These are the activations of a small neural network, seen along a few directions. Each row is one input.
Each table varies a few parts of the input and shows all the possible inputs, shuffled.
A made-up example of a description, with smaller parts first: ring(8) and (point or line(11) or (values(3) and line(4))).
Shared parts are said once, and a part with two or three values counts as separate values.

Other details of the inputs shift rows strongly along two fixed directions, in all tables alike. That doesn't count.

A family of inputs:
r1: [-13  27  -3  -7  -5  29  16  -3 -23 -22 -48  15]
r2: [-41 -12  23  14 -56  -8  33  -4   0  49 -11  24]
r3: [-11  12  -2   9  -7  -4   5  20 -18 -12 -67   8]
r4: [ 63  -1 -17   5  33   2 -39   4  -1 -27 -14 -22]
r5: [-26  16  -7  14   8  -5   4  10 -19 -15 -62 -12]
r6: [ 20 -17   5  -2   0 -20   0 -19  17  22  50 -16]
r7: [ -7 -14  16 -10  24  -5 -29  20  22  22  68 -13]
r8: [ -4  15   5   4 -21  15   0   8 -29 -17 -57  22]
r9: [-12  18 -11 -10   2  17  13  -9 -27  -7 -58  16]
r10: [-19  28   1  -8  11  -7   6  -2 -30 -12 -51 -12]
r11: [ 37   4  -2 -11  70  13 -59  25 -12 -16   7 -16]
r12: [ 15 -16  -5 -16  -5   1   8 -24  17  16  56  -8]
r13: [ 22 -23 -11 -10 -16   8   9 -19  21  18  49   8]
r14: [-15  29  17 -11   1  -1  -2  -3 -32 -22 -45 -11]
r15: [-58   7  31  -6 -41 -21  34  -8  -2  35   6 -12]
r16: [ 23 -17 -10  15 -25   4   8   0  31   4  50  20]
r17: [  5 -23 -21  -3  10  -4  16 -29  20  16  53  -2]
r18: [ 68  -6 -34   0  15  24 -27   9  -8 -32 -10   5]
r19: [ 46   2 -38  -2  52   3 -21  -6 -10 -38  -2 -21]
r20: [-40  28  32 -13  29   9 -30  29 -30 -13 -35  -5]
r21: [-46  36  24  -7  33  16 -21  36 -23 -19 -31  -7]
r22: [ 62   1 -23 -17  43  19 -24 -20 -15 -24  -4 -12]
r23: [-54   2  41  10 -51 -27  21  -2  11  26  -1  -2]
r24: [ 22 -20  -2  18 -20 -10   4  11  40  -3  47   7]
r25: [ 13 -15 -12 -11   5  -8  10 -29  20  18  53  -1]
r26: [-55   1  31   9 -50 -24  26   4  10  34  -3 -11]
r27: [ -9  14 -10   6 -10  10   7   9 -25  -6 -63  20]
r28: [-56   5  34 -12 -41  -8  36 -25  -4  30   8   8]
r29: [-58 -17  11  23 -43 -24  40   9  13  33 -11  14]
r30: [-18 -19   1   3  38 -10 -19  16  23  22  66  -6]
r31: [-60  10  33  17 -48 -21  31   5  19  20   3  -4]
r32: [-44  29  17 -10  39   3 -22  31 -28  -1 -40  -5]
r33: [ 11  -6  -4  -8  -3   4  13 -23  25   2  62  -1]
r34: [ 10  -3   2   0  -4 -12   6 -11  27  -1  62 -13]
r35: [ -8  12   5   5 -17   4   3  25 -21 -16 -63   1]
r36: [ 23 -22  -1  -8 -17   5   5 -25  21  10  50  17]
r37: [ 68  -6 -29 -11  32  27 -22 -15 -11 -21 -11   5]
r38: [ 27 -28   7  12 -24 -16  -5   4  32   3  43  10]
r39: [ 57 -12 -49  12  30  20 -20   4  -5 -32 -14  12]
r40: [ 56   4 -28   4  38  -3 -35   6   4 -35 -12 -18]
r41: [ -4   7  10  10 -11   0   1  18 -23  -5 -68   5]
r42: [ 12 -30 -27   2   0   4  17 -24  24  17  46  14]
Each input here is: line(6) and (point or ring(6)).
- Changing only the line(6) part turns r36 into r9. The same change can be made to r20. Which row results? => r32
- Changing only the line(6) part turns r41 into r24. The same change can be made to r37. Which row results? => r1
- Start at r17 and move only the ring(6) part, one step at a time. The first step leads to r19. Which rows follow, in order? => r5, r29, r39, r42
- Which other rows agree with r15 in the line(6) part? List them by row number. => r7, r12, r13, r18, r26, r35
